These are the activations of a small neural network, seen along a few directions. Each row is one input.
Each table varies a few parts of the input and shows all the possible inputs, shuffled.
A made-up example of a description, with smaller parts first: one of 4 places along a line, together with either a single point or one of 11 places along a line or (one of 2 separate values, together with one of 8 places around a ring).
Shared parts are said once, and a part with two or three values counts as separate values.
In the rows, 128 means zero.

Other details of the inputs shift rows strongly along two fixed directions, in all tables alike. That doesn't count.

A family of inputs:
R1: [128 131 119 129 128 124 117 132 131 120 123 129 127]
R2: [131 133 116 130 130 126 122 137 128 125 124 129 119]
R3: [134 122 116 134 119 121 121 124 114 116 121 134 121]
R4: [124 121 139 131 130 135 139 119 131 138 143 119 143]
R5: [128 131 119 131 127 121 119 131 132 124 119 127 124]
R6: [125 131 119 128 129 122 122 136 128 122 119 129 124]
R7: [125 126 156 115 127 140 150 105 132 145 142 122 140]
R8: [126 123 142 135 132 135 139 122 128 141 143 124 141]
R9: [133 132 119 132 128 126 117 133 131 123 125 128 121]
R10: [126 132 117 129 129 121 123 134 130 124 119 129 122]
R11: [124 113 135 135 125 133 147 113 110 133 142 130 142]
R12: [129 128 118 127 129 125 124 139 127 122 122 130 120]
R13: [129 134 118 131 130 124 122 136 128 125 120 132 122]
R14: [130 131 123 132 127 124 117 133 130 122 121 130 125]
R15: [123 121 143 134 129 133 138 120 131 140 139 123 143]
R16: [131 130 120 132 127 122 118 133 131 125 120 127 120]
R17: [130 131 118 128 130 126 122 138 128 122 124 131 121]
R18: [127 130 120 129 127 122 119 133 130 122 119 128 126]
R19: [163 178 190   4  95 147 153  72 135 127  84 153  49]
R20: [125 121 142 131 130 136 136 121 131 135 145 124 144]
R21: [127 112 138 136 123 133 144 113 110 133 142 130 141]
R22: [122 123 138 129 133 136 141 121 129 135 145 124 144]
R23: [129 134 118 132 128 123 117 130 132 124 121 129 125]
R24: [132 123 113 133 120 120 122 121 114 116 122 133 124]
R25: [125 124 142 134 131 135 137 118 131 139 143 123 143]
R26: [122 121 140 132 133 134 144 123 127 141 140 123 141]
R27: [122 127 155 113 129 142 151 109 129 141 144 127 142]
R28: [124 124 143 134 130 134 137 118 131 139 141 124 144]
R29: [126 120 143 132 131 137 139 124 128 137 145 125 142]
R30: [131 127 121 129 127 124 119 136 130 121 123 128 122]
R31: [128 133 116 129 129 122 123 134 130 125 120 128 120]
R32: [133 132 120 132 129 126 119 137 129 125 124 129 119]
R33: [131 133 117 130 128 125 117 131 132 123 125 127 123]
R34: [129 131 116 128 129 124 123 135 130 124 123 127 120]
R35: [129 128 124 131 127 123 121 138 127 124 119 130 122]
R36: [127 130 120 128 129 123 123 138 127 123 118 131 122]
R37: [131 130 117 129 129 125 123 138 128 125 122 128 118]
R38: [129 135 116 130 130 124 121 133 130 124 122 129 121]
R39: [125 120 142 133 130 135 138 121 131 139 143 120 141]
R40: [130 130 122 132 127 122 121 137 128 126 118 130 120]
R41: [128 131 119 130 129 122 123 137 128 126 118 130 120]
R42: [123 121 143 131 130 136 136 120 130 135 143 125 145]
R43: [128 131 119 128 130 125 121 138 127 122 122 132 123]
R44: [128 132 120 130 128 124 117 131 131 121 121 129 127]
R45: [130 134 115 129 130 125 121 134 130 123 125 128 121]
R46: [133 129 120 131 128 125 121 138 128 125 122 128 118]
R47: [120 119 141 129 132 135 143 125 126 137 140 125 143]
R48: [126 133 118 129 129 124 121 134 129 122 121 131 126]
R49: [125 120 143 134 131 134 141 123 128 141 141 123 140]
R50: [128 129 117 127 129 124 123 136 129 121 123 128 122]
R51: [130 129 123 130 128 125 119 138 127 122 123 131 123]
R52: [127 135 117 131 130 123 121 133 130 124 121 130 123]
R53: [127 121 159 116 127 142 152 113 128 143 145 125 139]
R54: [127 128 120 128 127 123 118 134 130 121 121 127 125]
R55: [129 127 123 129 127 124 120 139 127 122 121 130 122]
R56: [129 127 123 129 126 123 118 135 129 121 122 129 124]
R57: [130 128 118 128 127 124 119 134 131 121 123 127 124]
R58: [128 132 120 130 130 125 122 137 127 123 120 132 124]
R59: [123 115 133 134 124 132 146 110 112 131 142 129 143]
R60: [123 122 144 133 130 135 139 123 127 138 141 126 144]
R61: [130 134 117 131 131 124 122 136 128 126 121 130 120]
R62: [124 123 143 135 131 135 139 122 128 140 141 126 143]
R63: [119 120 140 128 131 134 142 122 128 136 141 124 145]
R64: [130 131 118 129 128 125 117 132 132 120 125 128 125]
R65: [130 134 117 131 129 123 117 130 132 124 122 127 123]
Description of these inputs: one of 5 places around a ring, together with either a single point or (one of 2 separate values, together with one of 6 places around a ring).
Q: The inputs of R7 and R49 match in every part but the place on the ring of 5. If R4 is changed in the same way as R7 into R49, which row does it become?
A: R46
Q: The inputs of R58 and R48 match in every part but the place on the ring of 5. If R37 is changed in the same way as R58 into R48, which row does it become?
A: R34
Q: Change only the choice among 2 separate values in R23. List by row number the other rows that result.
A: R5
Q: Start at R63 and move only the place on the ring of 5, one step at a time. The first step leads to R47. Which rows follow, in order?
A: R55, R56, R54
Q: Start at R15 and move only the place on the ring of 6, one step at a time. The first step leads to R16. Which rows follow, in order?
A: R39, R30, R56, R19
Q: Change only the place on the ring of 5 in R65. List by row number the other rows that result.
A: R8, R25, R38, R61
Q: Change only the choice among 2 separate values in R43. List by row number the other rows that result.
A: R47
Q: Start at R29 and move only the place on the ring of 6, one step at a time. The first step leads to R51. Which rows follow, in order?
A: R60, R62, R8, R32

A family of inputs:
R66: [110 122 167 116 149 157 171 121 146 166 168 108 163]
R67: [150 137 117 121 120 115  89 169 135 103  95 141  83]
R68: [111 113 137 159 134 132 125 107 147 136 165 110 183]
R69: [117 105 175 133 125 143 165  94 121 159 159 116 161]
R70: [112 106 145 164 137 130 141 129 138 151 154 111 166]
R71: [119 153  65 145 147 101  82 192 145 107  87 132 108]
R72: [167 156 212  15  92 155 157  81 121 131 102 155  56]
R73: [117 122 182 125 138 148 157 111 152 170 155 107 163]
R74: [147 140  88 121 103 109  88 111 117  83  92 141  99]
R75: [112 107 134 161 128 132 127  99 129 131 164 111 181]
R76: [109 124 196  86 129 159 201  76 115 165 161 129 159]
R77: [144 133  79 114 118 109 116 143 101  95  95 145  83]
R78: [150 165 182  10  98 147 183  61 103 127  92 163  67]
R79: [142 158 121  75 123 128 131 133 136 116  99 140  73]
R80: [155 119 108 124 106 113  96 151 103  94  92 152  82]
R81: [151 143  82 127 114 110 106 129 104 100  95 147  84]
R82: [150 146 121 116 128 119  84 177 148 110  93 133  86]
R83: [147 129  94 127 107 104 102 133 107 100  84 143  85]
R84: [119 126 166 131 138 151 167  98 136 163 169 119 160]
R85: [108 101 126 153 142 135 156 130 114 141 165 115 163]
R86: [ 98 101  78 227 159 111  77 166 157 126 163  94 207]
R87: [100 104  73 237 169 116  95 186 146 141 164  99 194]
R88: [120 118 163 134 132 150 169  90 118 159 170 120 161]
R89: [119 145  62 150 139  97  88 183 132  98  89 139 105]
Q: What do these inputs look like to the network?
A: one of 4 places along a line, together with either a single point or one of 5 places along a line
Q: Which other rows agree with R78 in the place on the line of 4? List them by row number.
A: R74, R77, R80, R81, R83
Q: Start at R66 and move only the place on the line of 4, one step at a time. The first step leads to R79. Which rows follow, in order?
A: R85, R77

A family of inputs:
R90: [116 120 178  71 106 119 131  90 159 137 106 111 130]
R91: [ 92 105  31 183 156 102 102 159 141 113 153  85 167]
R92: [ 85  95  58 205 139  83  96 156 155 125 132  79 166]
R93: [119  83 192 117 141 179 183  79 149 147 238  92 207]
R94: [143 194 175  81 143 128 100 173 193 162  68 139  75]
R95: [119 144 181  93 112 138 144  89  92 114 116 169 146]
R96: [140  98  64 215 143 132  73 166 118  93 179 124 153]
R97: [120 154 146  88 128 145 164  80  91 115 139 173 134]
R98: [141 185  92  83 124 120 143  84  91 117  90 163  77]
R99: [108  50 230 110 126 168 221 142  77 163 185 129 177]
R100: [168 121 193 111  97 145 116  79 136 146 123 128 102]
R101: [140 210 148  88 148 127 122 159 193 171  80 126  58]
R102: [117 167  54  89 132 110 127 118 122 100  79 135  99]
R103: [159 134 187 120  94 135 133  75 113 149 111 156 118]
R104: [165 138 155  58 100 131  83 125 153  81 105 126  87]
R105: [120 152 138  69 102 102 119 104 137 110  45 146 103]
R106: [126  73  95 215 132  93  62 168 159 114 136  84 171]
R107: [122  88  68 224 137  93  86 156 160 124 149  71 155]
R108: [144  90 129 121 110 100 134 190  92 122  68 144  65]
R109: [ 95 148 191 139 194 187 205 126 175 229 216  92 200]
R110: [112 159  81 109 114  90 121 115 136 111  56 128  96]
R111: [157 149 152  99 113 160 149  82 100 121 157 170 120]
R112: [ 79 101  79 182 138 100  86 179 120  82 112 129 200]
R113: [147 114  73 109 133 119 161 178  77 121 105 135  52]
R114: [156 139 134  74 124 149 150  80 151 133 157  96 103]
R115: [136  95  72 250 130 107  81 147 131 135 152  94 143]
R116: [103  50  71 242 146  93 152 212  87 147 139 100 143]
R117: [ 67  96 176 117 151 169 214  74 120 150 204 121 243]
R118: [165 125 193  95 101 162 111  95 124 117 146 138 115]
R119: [104 146 117 188 178 127  67 245 177 133 130 123 168]
R120: [140 208 141  59 163 154 115 178 181 132 110 153  74]
R121: [133 152 118 129 107  90  96 117 104 108  53 167  98]
R122: [165 150 123 124  98 123  75 135 101  85  94 175  96]
R123: [122 145  81  71 125 116  95 141 147  72 111 134  96]
R124: [139 102 176 148 136 185 189  54 119 186 230  95 178]
R125: [126 143 145  43 103 120  93 126 148  82  90 133 100]
R126: [109  60 195 107 142 176 242 131  76 163 208 132 165]
R127: [162 159 132 107 116 152 161  66  99 149 148 148 106]
R128: [ 96 119  60 237 139  82 112 139 100 130 114 127 164]
R129: [164 160  96 151  99 105 104 107 113 125  86 149  71]
Q: The inputs of R104 and R114 match in every part but one. If R119 is changed in the same way as R104 into R114, which row does it become?
A: R109
Q: The inputs of R120 and R94 match in every part but one. If R96 is changed in the same way as R120 into R94, which row does it become?
A: R100
Q: What do these inputs look like to the network?
A: one of 5 places around a ring, together with either one of 2 separate values or one of 6 places around a ring
Q: Change only the place on the ring of 6 in R98. List by row number the other rows that result.
A: R91, R102, R114, R124, R127
Q: Which other rows agree with R101 in the place on the ring of 5? List them by row number.
A: R92, R107, R110, R115, R116, R128, R129
Q: Change only the choice among 2 separate values in R109. List by row number the other rows that result.
A: R113
